Each row below holds a small network's activations on one input, seen along a few directions.
In each table, some parts of the input vary, and every possible input appears once, in random order.
A made-up example of a description, with smaller parts first: one of 3 separate values, together with either a single point or one of 11 places along a line or (one of 5 places around a ring, together with one of 6 places along a line).
Shared parts are said once, and a part with two or three values counts as separate values.
In the rows, zero is written as 128.

Other details of the inputs shift rows strongly along three fixed directions, in all tables alike. That doesn't count.

Rows:
R1: [124 114 131 129 131 152 144 101 100 109 168 110 125]
R2: [114 159 129  93 101  91  79 171 145 196  90 171 132]
R3: [122 115 142 148 142 113 134  91 111 102 164 105 128]
R4: [102 169 139 113 178 186 130 177 188 147  83 172  84]
R5: [136 131 127 119  90 116  21 154 110 141 144 120  78]
R6: [116 165 129  89 135 150 117 173 162 172  84 177 112]
R7: [136 154 131  83 102  96  68 174 157 154  65 173 141]
R8: [149 104 131 158 137 187 165 143 117  96 147  83 102]
R9: [150 100 102 135  77  95 116  99 125 112 152  94 152]
R10: [141  93 119 141 122 147 155 138 112  95 151 100 121]
R11: [138 138 139 110 127 192  52 152 130 104 145 125  60]
R12: [123 137 125 122 156 166 213 134 146 126  94 154 165]
R13: [121 141 149 146 203 212 227 128 175 104  83 140 139]
R14: [149  99 118 133  86  62 107 102  84 106 145 114 162]
R15: [130 135 147  86  84  75  10 121 103 159 162 133 105]
R16: [123 104 111 132  80  42 103 100  73 153 170 114 152]
R17: [108 128  94 121 115  77 165 118 115 157  94 170 183]
R18: [102 140 105 159 146  91 196 115 135 142  82 160 171]
R19: [150 113 145 134 130 139 147 114 107 127 166  93 131]
R20: [ 93 127  94 137 125  37 165 114 123 145  94 174 182]
R21: [107 173 129 121 146 106  88 142 158 163  77 172 130]
R22: [124 134 110 136 130 100 176 106 117 152  84 153 196]
R23: [113 121 140 150 165 174 156 101 121  85 170 104  93]
R24: [111 138 124 159 166 137 220 137 155 133  85 147 153]
R25: [153 104 115 152 104  94 122 106  86 107 144 100 152]
R26: [138 118 159 161 171 176 167 115 130 100 163  87 103]
R27: [142  97 127 136 118 145 149 130 112  87 155 101 132]
R28: [132 130 127 112 118 168  51 155 122 119 144 121  61]
R29: [123 148 171 115 171 216  84 154 165 110 165 115  34]
R30: [160 106 129 139 114 116 130 131 105 105 146  88 137]
R31: [142 111 118 128  99 119 138  83 127 131 164  94 144]
R32: [111 170 122 108 137 137  95 134 201 159  81 160 119]
R33: [140 104 146 117 116 111 133 108 104 124 165 100 145]
Each input here is: one of 3 separate values, together with either a single point or (one of 2 separate values, together with one of 5 places around a ring).
The inputs of R22 and R21 match in every part but the choice among 3 separate values. If R15 is changed in the same way as R22 into R21, which row does it become? -> R3
Which other rows does R30 become when the choice among 2 separate values takes its other values? List them by row number. -> R25

Rows:
R34: [127 104 105 169 132  89 200  85 115 109 130 117 178]
R35: [117 141 121 133 120 106 116 121 144 137 105 148 133]
R36: [148 124 133 124 111 127 120 120 116 126 145 115 135]
R37: [126 123 133 136 144 159 126 115 135 102 149 113 104]
R38: [141 127 109 135 133 120 207 109 126 124  89 141 192]
R39: [112 145 121 120 144 142 126 135 135 133 111 150 124]
R40: [143 116 119 126  95  89 103 127  97 129 147 123 138]
R41: [127 133 140 130 153 168 128 112 135 122 153 110 108]
R42: [140 138 119 123 126 137 128 136 140 122  99 134 132]
R43: [125 139 145 118 137 112 115 138 130 135 103 147 143]
R44: [138 141 120 120 131 147 130 142 129 130 100 144 126]
R45: [123 143 137 121 142 134 131 139 147 152 116 137 124]
R46: [133 142 129 116 120 142 127 138 140 142 106 138 145]
R47: [122 137 125 132 132 113 127 141 148 140 110 140 130]
R48: [133 142 122 125 119 139 123 145 145 127 100 135 137]
R49: [126 120 132 136 132 124 124 134 116 134 152 114 108]
R50: [127 109 119 164 151 153 220  90 127  85 127 115 154]
R51: [122 126 129 136 146 152 118 120 118 118 157 111 101]
R52: [122 128 138 135 147 182 128 119 121 107 151 115  84]
R53: [135 115 120 128  94  93 104 131 100 131 144 121 141]
R54: [129 118 144 136 134 115 109 134 102 114 137 124 124]
R55: [122 135 130 125 144 145 141 146 153 122 115 142 123]
R56: [117 137 128 123 123 109 126 144 129 149 112 146 124]
R57: [121 144 136 112 140 128 124 145 148 151 119 140 130]
R58: [124 120 138 123 125 129 118 138 116 126 151 124 101]
R59: [128 116 118 158 141 114 200  83 116 118 138 114 170]
R60: [144 114 128 117 110 120 115 116 112 129 145 111 130]
R61: [129 130 125 117 112 127 124 135 134 146 110 137 151]
R62: [126 139 140 132 147 132 119 145 141 116  97 141 129]
R63: [115 137 122 114 126  96 108 153 129 152 121 148 131]
R64: [136 104 112 126  92  81 106 121 112 123 140 114 145]
R65: [129 119 133 134 134 126 123 134 132 119 152 111 114]
R66: [126 130 147 127 144 174 131 107 130 113 154 114  99]
R67: [119 119 122 137 104  83 102 109 100 135 153 122 123]
R68: [131 128 122 114 119 132 128 131 136 144 105 140 147]
R69: [141 110 118 129 111 117 116 122 118 113 137 107 127]
R70: [131 125 152 122 151 176 135 130 135 118 160 108  95]
R71: [127 120 137 131 128 134 130 132 132 112 146 118 109]
R72: [123 137 130 132 132 128 137 140 150 135 105 142 122]
R73: [118 149 132 114 150 153 134 124 150 136 110 146 130]
R74: [134 106 116 124 103 106 106 128 104 131 142 123 132]
R75: [140 143 119 124 120 132 124 142 143 125  98 138 137]
R76: [127 130 133 143 159 178 132 119 141 105 146 106  98]
R77: [118 146 133 125 129 125 122 115 140 148 116 144 131]
R78: [135 113 122 132 103 116 112 129 121 118 142 110 134]
R79: [128 124 150 116 126 136 118 128 127 129 156 118 104]
R80: [113 145 117 133 138 122 127 130 131 146 106 146 131]
R81: [124 114 132 121 118 100 107 137 108 130 160 126 116]
R82: [138 109 116 120 103 100 102 126 100 129 142 119 126]
R83: [125 133 119 122 118 142 118 150 130 139 107 143 133]
R84: [121 141 139 118 130 126 131 136 143 151 112 140 125]
The inputs of R58 and R71 match in every part but one. If R80 is changed in the same way as R58 into R71, which row does it become? -> R34
The inputs of R55 and R70 match in every part but one. If R50 is changed in the same way as R55 into R70, which row does it become? -> R66
Describe the family of inputs behind these rows. -> one of 3 separate values, together with either a single point or one of 6 places around a ring or (one of 2 separate values, together with one of 5 places around a ring)
Which other rows does R79 become when the place on the ring of 5 takes its other values? List them by row number. -> R45, R57, R70, R84
Which other rows does R40 become when the place on the ring of 6 takes its other values? List them by row number. -> R44, R53, R74, R82, R83
Which other rows does R64 become when the choice among 3 separate values takes its other values? List them by row number. -> R68, R74

Rows:
R85: [153 109 145 149 126 213 154 124 123  93 139  82  88]
R86: [138 121 136 176 180 176 171  98 124  87 157  90  98]
R87: [119 156 139  78 105 108  10 145 172 157 132 151  92]
R88: [117  83 120 154  86  26 170  85  95 116 171 113 163]
R89: [153 130 129 150 124 205 157 142 116  81 147  88  91]
R90: [103 130  94 109 111  23 139 128 143 164  96 176 177]
R91: [109 156 142  73 103 118  29 157 138 177 134 160 103]
R92: [135 125 137 162 160 213 142  98 131  94 164  90 105]
R93: [118 174 149 129 190 183 144 150 157 131  73 158 105]
R94: [102 145 118 112 120 102  48 132 146 143 129 157  95]
R95: [129 159 153  92 117 110  55 154 134 181 128 146 120]
R96: [ 99 148  91 145 164 120 194 134 146 152  68 173 168]
R97: [111 158 120 111 161 209 144 144 173 141  98 146 113]
R98: [147 105 167 105 102  99  64 119  98 138 217  81  92]
R99: [124  96 150 122 114  77  89  95  88  98 207  92  93]
R100: [114  99 143 117 109 105  62 123  80 134 212 104  69]
R101: [117 123 147 103 108  95  42 199 128 154 128 148 111]
R102: [145  97 118 164 103  46 151  75  97 112 177  91 191]
R103: [142 115 156 147  97 109  90 103 102 124 202  72 105]
R104: [130 122  83 112  94  67 134 126 123 167  70 146 192]
R105: [151 107 137 158 130 208 174 103 111 102 133  76 106]
R106: [148 108 145 129 112 113  56 115 104 136 222  67  90]
R107: [126 134 111 110 111  50 140 127 149 164 104 148 187]
R108: [134 113 140 145 171 174 162 117 130 106 172  88  73]
R109: [117 122 145 142 167 196 152 108 116  87 156 116  81]
R110: [167 111 122 149 138 213 146 116 127  77 147  95  90]
R111: [111  83  91 150 108  40 173  87  85 122 172 116 170]
R112: [122 166 135 132 187 185 154 142 183 123  78 149  95]
R113: [131 168 158 106 170 190 141 143 172 130  85 149 120]
R114: [159 128 116 147 142 209 145 134 122  67 150  85  94]
R115: [144 152 104  92  98 122  41 183 135 145 127 138  99]
R116: [128  95 124 176  97  25 168  88  82 126 170 101 167]
R117: [134 101 164 102  99 101  52 100 102 107 213  85  95]
R118: [162 103 132 163 120 201 185 113 111  81 153  88  99]
R119: [161  87 124 149 146 212 176 118 118  89 153  66 106]
R120: [121  94 118 153 132 116 224  69  97  88 145 112 199]
R121: [129  94 125 164 148  71 237  75  94  91 141 112 182]
R122: [103 155 136 100  93 124  53 143 153 161 125 152 107]
R123: [131  67 105 175 139 102 230 129 107  82 147  91 187]
R124: [142 146 139 112 155 211 132 154 150 115  62 145 114]
R125: [139 144 131 110 148 214 136 152 141 151  71 141 112]
R126: [144 106 132 165 145 106 221  79  97  99 144 101 200]
R127: [149 158 113 106 142 215 114 171 171 139  80 156  90]
R128: [109 139 108 113 103  49 141 127 112 179  94 176 212]
R129: [ 93 170 136 123 153 201 126 156 171 141  85 162  75]
R130: [155 123 129 135 142 208 166 150 103  90 150  95  98]
R131: [113 162 124 118 159 204 135 130 180 125  87 153 118]
R132: [135 146 136  79  95 115   4 147 123 159  98 146 101]
R133: [110 114  97 132 102  23 111 162 142 136  77 168 203]
R134: [145 138 106 118 122 138 190 150 134 145  54 181 174]
R135: [102 159 138 102 123  94  13 149 120 162 123 169  91]
R136: [110 179 145 127 153 218 117 154 174 152  86 152 101]
R137: [115 146 148 136 147 193 120 196 176 125  79 146  96]
R138: [125 103 140 121 108  84  44 105 111 109 209  93  69]
R139: [ 96 156 107 153 142 110 194 131 141 150  60 179 171]
R140: [140 102 132 169 123 104 237  81 118 104 147  93 183]
R141: [113 151 121 136 162 108 202 142 135 159  68 172 172]
R142: [115 127 118  94  98  41 148 127 130 170 101 174 202]
R143: [113 156  98 130 154 141 187 132 158 159  70 169 190]
R144: [137 120  88 118  88  48 119 128 132 141  65 160 199]
R145: [122 152 132  79 112 116  48 149 169 168 134 152 105]
R146: [134 109 139 136 120  86  52 122  96 137 213  78  72]
R147: [124  91 149 117 113  89  99 115  89 123 210  94  86]
R148: [144 144 105 122 124 125 181 136 134 126  47 183 184]
R149: [114 170 142 121 171 208 130 139 156 133  83 157 125]
R150: [105 173 127 138 180 203 110 145 169 131  84 160  84]
R151: [100 148 106 139 158 117 199 138 130 158  65 187 177]
R152: [133  99 154 128  83 111  94  98 111 111 210  79  97]
R153: [130 104 152 142 102  79  97 105 101 117 200  79  82]
R154: [154 102 103 157 127 124 227 106  81  64 134 102 185]
R155: [127 140 111 116 106  38 127 112 153 152  92 159 195]
R156: [112 132 118 110 117  22 150 132 120 169  97 172 177]
R157: [143 125 136  85  86 104  44 166 115 164 118 145 111]
R158: [158 101 123 159 146 214 160  92 118  84 140  72 109]
R159: [116 123 147 105 109  81  29 183 127 129 123 144 118]
The inputs of R135 and R96 match in every part but one. If R159 is changed in the same way as R135 into R96, which row does it become? -> R123
Describe the family of inputs behind these rows. -> one of 5 separate values, together with either a single point or one of 4 places along a line or (one of 2 separate values, together with one of 5 places around a ring)
Which other rows does R91 become when the choice among 2 separate values takes its other values? List them by row number. -> R100
Which other rows does R88 become when the choice among 2 separate values takes its other values? List them by row number. -> R152
